Each row below holds a small network's activations on one record, seen along a few directions.
After each row come some of the record's fields: Z, N, C, U, S.
A field that a record lacks is written none.
The largest differences between rows may come from other fields.
Strong random noise was added to every row along 2 fixed directions; ignore it. To show where, here is one row again and again, with new noise each time:
[  22  217 -223  347 -208   97  227   70  126   59 -115 -361 -175 -378
   86  226  145 -155  -31  164  207  -17   24  280]
[  27  193  -67   70 -233   -5  174   14   17 -117   66 -186    3 -261
   45  -21  144 -112  -48  -40  246  -67  132   95]
[  39  166 -558  278 -262   91   -9  -64 -230  114   61 -611  -92  -25
  154   60   83 -272  -88  218  101  -31  121   79]
[  17  230  -47  292 -195   70  303  106  232  -14 -130 -213 -155 -481
   47  218  169  -97  -14   84  260  -26   18  303]

[-152   41 -478  235 -280  119  -26 -100  142  231 -184 -504 -214   17
  254  275   18 -169  -48  229  214 -122  -92  236] -> Z: z2 / N: none / C: c1 / U: u1 / S: s2
[  37 -106 -164  239  157  111  -52 -137 -366   83  121  -66  199  245
 -171  -47   45   19  -91 -109  -82   68  -81 -134] -> Z: z2 / N: none / C: c1 / U: u1 / S: s1
[  63  -79  338 -338  275  -83  -16   74 -287 -207  192  374  232   90
 -289 -336  -19  160   85 -229 -143  109   62 -283] -> Z: z1 / N: n1 / C: c2 / U: u2 / S: s1
[-100   80  436 -108  162   -1  182  290  191 -143  -25  373  -91 -188
 -237   56   53  180   94 -195   25  160 -228   98] -> Z: z1 / N: n1 / C: c2 / U: u2 / S: s1
[  35   41  666  -10   75  -21  320  208  224 -156 -186  530   81 -415
 -129  -34  177   83   28 -337  168    1  -64  105] -> Z: none / N: none / C: c2 / U: u1 / S: s1
[ -41   23   20  -26 -180  -25  -13  -78  191  100   65  -30 -141 -142
  118   42  -63    8  -33  102  -27  -14  -30   63] -> Z: none / N: none / C: c2 / U: u2 / S: s1
[   9   37 -302   34 -268  -20  -17 -136  222  110   25 -357 -157  -25
  247  120  -80 -113  -32  298   29  -94   44  127] -> Z: none / N: none / C: c1 / U: u2 / S: s2
[ -31   38 -206   52  -20   99  -14   60 -348 -168   95 -177   92   -9
 -154 -205   46 -162  -35 -146  119   21  231 -103] -> Z: z1 / N: n2 / C: c1 / U: u1 / S: s1
[  75    9  193  -94  -53  -32  157  -19   25 -252   40  141  231 -312
    1 -226  100  -27   46 -265  249 -239  361  -28] -> Z: none / N: none / C: c1 / U: u1 / S: s1
[ 213  -13 -257  109   -1   58  -24  -12 -391   62   55 -225  158   38
   15 -196   91  -84   -7    1  -32  -75  105 -161] -> Z: none / N: none / C: c1 / U: u2 / S: s1
[  23  -24 -282  767  513  396   67  347 -302  330 -340 -197 -221 -166
 -310  496  184   -1  191  321 -295  316 -397  263] -> Z: z1 / N: n1 / C: c2 / U: u2 / S: s1
[-135  -22  109  156  294  146   45  275 -121  -52  -93  102  -51   -7
 -253  147  105   60   30  -98  -59  247 -266   84] -> Z: z1 / N: n1 / C: c2 / U: u1 / S: s1
[  39 -122    5   -5  221  -50 -102 -124   -8   57   -4  117   73  180
  -56   30  -97  140   27   33 -202   23   -2  -86] -> Z: z1 / N: n2 / C: c1 / U: u1 / S: s2
[ -21   24  309  -21  191  -39  186  373 -303 -246 -106   28   54   70
 -293  -42  241   59  118 -188  -10  218  -96   63] -> Z: z1 / N: n1 / C: c1 / U: u2 / S: s1
[ -18  -81 -107 -444 -339 -172 -233 -310   77  -69  248 -165  107  241
  301 -317 -106  -60  -67   29   96 -208  280 -146] -> Z: none / N: none / C: c1 / U: u1 / S: s2
[  36 -185 -688  306  -24   85 -286 -198 -201  434   -9 -511 -131  339
  187  194  -83  -14   22  527 -340   -4 -128  -37] -> Z: z2 / N: none / C: c1 / U: u2 / S: s2
[ 137 -104  126   61  184   11  -82 -212   88  114   -6  259   27 -128
   39  -28 -150  103   25  105 -159  -70  139  -90] -> Z: none / N: none / C: c2 / U: u1 / S: s1
[ -86    4 -199  -98 -166 -138  -50   -4 -202  -72  128 -142  115  303
   91  -46   13  -10  -51  -49   42  -66 -105  -74] -> Z: z2 / N: none / C: c1 / U: u2 / S: s2
[  72   27 -186  133  157   21   42   83 -426  -86  127 -170  112   67
 -203 -121  113  -79   70  -82 -102   51  121 -149] -> Z: z1 / N: n2 / C: c1 / U: u2 / S: s1
[ -30  -86    5 -259  278   45 -312  -19 -112   45  171   51    5  535
 -160   15 -148  113  -26   -7 -302  222 -188 -200] -> Z: z1 / N: n1 / C: c2 / U: u1 / S: s2
[ 124   23  293  152  164   57  187   -5  297   29 -155  346  -58 -469
  -16   89  -80  113   80   39   26  -81   51   92] -> Z: none / N: none / C: c2 / U: u1 / S: s1
[ 176  -75   67 -127  102  -87  -54 -113 -132 -151  104  274  262  -16
 -103 -173  -65  132   56   21  -61 -128  103 -265] -> Z: z2 / N: none / C: c1 / U: u2 / S: s2
[-174  -16 -169 -217   -1  -59 -266   30 -393 -140  307 -114   44  547
   -7 -192  -77 -128  -79 -190  -82  125   -8 -218] -> Z: z1 / N: n1 / C: c2 / U: u1 / S: s1
[ -43   31  -19  -78   62   30    0  217 -261 -266   16 -135  102  306
 -223   85  103   35   85  -94   26  182 -198   65] -> Z: z1 / N: n1 / C: c1 / U: u2 / S: s2
[ 146   33 -360  364  -20  150    0 -138  335  376 -210 -273 -292 -188
  221  354 -165  -34   22  414  -28  -87    3  195] -> Z: none / N: none / C: c1 / U: u1 / S: s2
[-175   51  174 -145   25  -32  -27  253   15  -96  -28  -48 -107  139
 -134   33   25  -29  -61  -78  -17  249 -121   79] -> Z: z1 / N: n1 / C: c2 / U: u1 / S: s1
[ -12  -61 -396 -253  -62  -69 -257  -67 -601  -90  214 -288  178  446
  -11 -390  -65 -178  -97 -132  -38  -16  196 -316] -> Z: z1 / N: n2 / C: c1 / U: u1 / S: s1
[ 168   58  117   82   66   61  120  -51  182   39    9  220  -50 -412
    2  -10  -18   66   96   88   23 -118  161   32] -> Z: none / N: none / C: c2 / U: u2 / S: s1
[ 106   56 -521  581  -47  240   80   29 -100  233 -264 -554 -167 -297
  156  216   11 -280   16  326   19  -67  132  235] -> Z: none / N: none / C: c1 / U: u1 / S: s1
[ 181  -23  -37  332   65  104   60 -162  290  137 -144   46  -33 -343
   60  226 -127  109   55  322  -74 -112   38   57] -> Z: none / N: none / C: c1 / U: u2 / S: s2
[ -20   15  191 -201  253  -63 -102   67 -137 -155  183  391  111  272
 -180   -2  -13  192   81 -176 -147   88 -188 -217] -> Z: z1 / N: n1 / C: c2 / U: u2 / S: s2
[ 100  -98 -302   10   16   27 -323 -262 -437  190  237 -149  136  337
  120 -205 -109 -127  -88   68 -203  -47  134 -296] -> Z: none / N: none / C: c2 / U: u1 / S: s1
[-178  -13 -196  324   78   65    1   87  118  140 -188 -173 -182  123
  -33  417  -49   50   13  230 -161  151 -449  183] -> Z: z1 / N: n1 / C: c1 / U: u2 / S: s2
[   5   15 -186  348 -139  120  134    1  270  182 -242 -283 -264 -399
  192  255  -18  -53   17  358   16  -37  -13  321] -> Z: none / N: none / C: c1 / U: u2 / S: s1
[ -39  -72 -263  112  349   92 -274   81 -560  117   24 -135   23  472
 -161   20 -107  -24  -21  155 -375  233 -270 -169] -> Z: z1 / N: n1 / C: c2 / U: u2 / S: s1
[ -80 -111  371 -544  279 -240 -261   23  -82  -23  237  400  108  753
  -94 -140 -162  261  -96 -222 -300  217 -296 -244] -> Z: z1 / N: n1 / C: c2 / U: u1 / S: s2
[ -25   48  213 -326  -17 -166  -99  -31  254  -99   81  263  -39  186
   13  -23 -165   16  -51 -111   30    2   -4  -61] -> Z: z1 / N: n2 / C: c2 / U: u1 / S: s2
[ 151 -145    4  -29  168  -30  -68  -67 -583 -234  210  128  388   60
 -238 -444   65   -7   40 -170 -155  -49  225 -371] -> Z: z2 / N: none / C: c1 / U: u2 / S: s1

Which values does each new row have?
[  63  129 -217  542 -151  297  379   86  251   58 -326 -266 -254 -768
   -5  349  248  -81  154  281  336 -119   81  426] -> Z: z2 / N: none / C: c1 / U: u2 / S: s1
[  73  -98  324 -110   59  -33  -18 -210  266   12   43  385   23 -255
   65  -81 -114  159   36   -1  -47 -122  150  -54] -> Z: none / N: none / C: c2 / U: u1 / S: s1
[ -48  154  200    4    6  -13  157  328   11  -70 -178   63  -75 -138
 -167   21  177  -77  -23 -155  102  128  -51  143] -> Z: z1 / N: n2 / C: c2 / U: u1 / S: s1
[  14  174   70  480  -31  116  259  229  345  277 -298  -15 -334 -492
   55  443  168  -62   73  215   45   75 -177  398] -> Z: none / N: none / C: c2 / U: u2 / S: s1
[ 145   82  524 -155  -31  -84  262    3  678 -129 -131  441   -1 -557
   60   55   36  194   86  -89  265 -240  167  163] -> Z: none / N: none / C: c1 / U: u1 / S: s2
[ -31  -92 -467  149   26   39 -207 -149 -129  221  -54 -361  -32  377
  102  121  -67  -20   -7  209 -174    1  -76  -20] -> Z: z1 / N: n2 / C: c1 / U: u1 / S: s2
[  20   71 -302 -128 -326  -83 -189 -231  100  108  104 -321  -49  262
  341   15 -156 -167 -113  115  123 -202  132  -23] -> Z: none / N: none / C: c1 / U: u1 / S: s2
[-145  -52  203  111  418   59  118  384 -362 -159  -64  -26  128  356
 -437  116  219   62 -134 -292 -114  419 -469  105] -> Z: z1 / N: n1 / C: c1 / U: u1 / S: s1
[ -47  -36 -360  -32   26  -11 -163   98 -686  -60  139 -308  186  424
  -92 -263   92 -251 -104 -188  -71  113  155 -268] -> Z: z1 / N: n2 / C: c1 / U: u1 / S: s1
[  97 -153   99 -455 -167 -149 -191 -323    9 -165  271  124  267  118
  174 -439  -82   88  -15 -122   85 -280  351 -297] -> Z: none / N: none / C: c1 / U: u1 / S: s2
[ 136  -69  396 -647   22 -257 -181 -213 -333 -283  587  573  479  254
 -107 -653  -39  182  -31 -465  -47 -130  245 -593] -> Z: none / N: none / C: c2 / U: u2 / S: s1
[ 201  -57 -449   39   73   64 -278 -234 -454  183  164 -205  104  235
  110 -236 -162 -149  -21  158 -161 -122  259 -304] -> Z: none / N: none / C: c2 / U: u1 / S: s1
[ 100  101  205  453   90  169  445  171  400  -24 -327   90  -94 -822
  -51  258  166    7  143   12  211 -123  153  367] -> Z: none / N: none / C: c1 / U: u1 / S: s1
[  93   80 -311  253  -11   99 -107  -43 -125  178   30 -238  -93  -27
   87   37  -52 -232   -4  167  -62  -21  190    6] -> Z: none / N: none / C: c2 / U: u1 / S: s1
[  60  -49  193   -7  225  -55  169  128 -102 -154   24  269  112 -139
 -196  -87   47  146  114 -162  -64   35   22  -53] -> Z: z1 / N: n2 / C: c1 / U: u2 / S: s1
[   0   -7 -249 -379 -297  -97 -326 -269 -282   58  399 -197   99  332
  134 -367  -99 -117 -131    7  -58  -41  143 -307] -> Z: none / N: none / C: c2 / U: u2 / S: s1
[ -54 -119 -656   47 -222   47 -452 -343 -315  406  207 -568  -69  465
  272  -20 -175 -236 -165  267 -211   11   29 -119] -> Z: none / N: none / C: c2 / U: u1 / S: s1
[  27   36  164 -350 -350  -70   21 -222  423 -186   80   18   86 -263
  203 -208  -22  -29  -35  -91  384 -236  252    7] -> Z: none / N: none / C: c1 / U: u1 / S: s2
[  36 -121   92 -167  254  -67  -72   20 -147  -45   84  172  117  212
 -151  -69 -101  175   63    0 -247  136 -112 -149] -> Z: z1 / N: n1 / C: c1 / U: u2 / S: s2
